Questions about the matrix below. Counting starts at 0.
1) Report the entry at row 0, column 0.
2) Report the entry directly below the largest entry.
3) Report the entry directly below the smallest entry.
4) Report the entry just right of the smallest entry.
5) Report the entry at row 0, column 2.
6) Report the bottom entry of the column that holds the smallest entry.
7) Report the entry at row 1, column 0.
8) Report the entry at row 0, column 1.
[[ 4.87 -0.10  0.03  5.23  1.63 -0.01  0.01  0.43  0.11]
 [ 0.61  2.20  1.39  0.27 -0.23  0.10  0.09  0.73  0.31]
 [ 1.76 -0.10  0.13  2.32  0.63 -0.01  0.01  0.21  0.41]
 [ 1.90  0.17  0.13  1.52  0.36  0.10  0.17  0.09  0.22]
 [-0.07  1.02  0.66  0.14  0.77  0.49  0.09 -0.01  2.31]
 [-0.07  0.46  0.49 -0.10  0.91  0.23  0.09  0.09  1.28]
 [ 0.19  0.17  0.21  0.40  0.24 -0.01  0.09 -0.01  0.49]
 [-0.20  0.61  0.57  0.27  2.03  0.23  0.31 -0.01  0.88]
 [-0.07  0.61  0.66 -0.10  0.77  0.40  0.17  0.09  1.85]
 [ 0.05  0.46  0.49  0.14  0.11 -0.01  0.09 -0.01  0.95]
 [ 1.48  0.03  0.21  1.52 -0.12 -0.01  0.09  0.52  0.11]
 [ 1.48  0.03  0.13  2.67 -0.01 -0.01  0.17  0.52 -0.01]
 [-0.20  0.17  0.57  0.02  0.91  0.10  0.09  0.09  1.60]
 [-0.07  0.03  0.03  0.40  2.40  0.10  0.01 -0.01  0.65]
 [ 0.46 -0.10  0.21  0.40  4.76  0.10  0.01 -0.01  1.60]]
1) 4.87
2) 0.27
3) 0.63
4) 0.10
5) 0.03
6) 4.76
7) 0.61
8) -0.10

grid = [[40, 49, 82, 89, 55, 36, 54, 48, 27, 15, 32, 33, 73], [37, 78, 28, 67, 57, 58, 54, 25, 46, 49, 73, 34, 44], [18, 59, 70, 43, 52, 45, 47, 34, 31, 84, 77, 42, 21], [30, 57, 78, 69, 47, 31, 66, 36, 30, 33, 62, 36, 50], [61, 60, 34, 52, 65, 73, 57, 11, 35, 68, 39, 29, 55]]
Which number is the entry just right of the centre entry?
Answer: 34
Which number is the entry just left of 25?
Answer: 54
Which number is the entry just left of 67?
Answer: 28
The smallest entry -> 11
The entry just left of 77: 84
The entry just right of 39 -> 29
Which number is the entry just right of 35?
Answer: 68
Which number is the entry just right of 42?
Answer: 21
The centre entry: 47
The entry just left of 82: 49
The entry just right of 62 -> 36
Which number is the entry just right of the smallest entry?
Answer: 35

a = [-0.166  0.123  0.142  0.118  0.000 -0.032 -0.055 -0.019  0.017]
The entry just left of 0.123 -> -0.166
Give the last entry.
0.017
Give the entry just right of the largest entry.
0.118
Give the entry just left of 0.017.
-0.019
The entry just right of 0.123: 0.142
Give the 3rd entry from the right.
-0.055

Questions about the matrix below.
1) What is the entry just right of the centre entry?
2) What is the first entry on the main diagonal?
3) What is the entry just right of -2.00?
4) What is the entry directly below the largest entry?
5) What is the top-right entry?
6) What is the entry just left of 0.50?
7) What is the entry directly below 1.32?
8) What is the bottom-left entry?
[[ 1.52 -2.16 -0.69 -1.72 -2.43 -0.69 -0.34]
 [-0.01 -2.67  3.44 -0.96 -0.20 -1.15  2.94]
 [ 1.34  0.17  1.05  0.98  1.14  0.88 -2.86]
 [ 1.32  0.54 -1.14  0.08  1.20 -1.22  0.50]
 [ 1.84  1.23  1.94  2.41 -0.14  3.25  1.52]
 [ 3.97 -2.86  0.23 -0.71 -1.52 -1.27  0.02]
 [-0.35  0.57 -3.07 -0.83 -0.88 -1.82  2.18]
 [ 2.38 -1.74 -1.90 -2.59 -2.00 -1.29 -1.42]
 [-0.62 -1.21 -0.65 -1.82 -1.35  0.35 -4.94]]
1) -0.14
2) 1.52
3) -1.29
4) -0.35
5) -0.34
6) -1.22
7) 1.84
8) -0.62
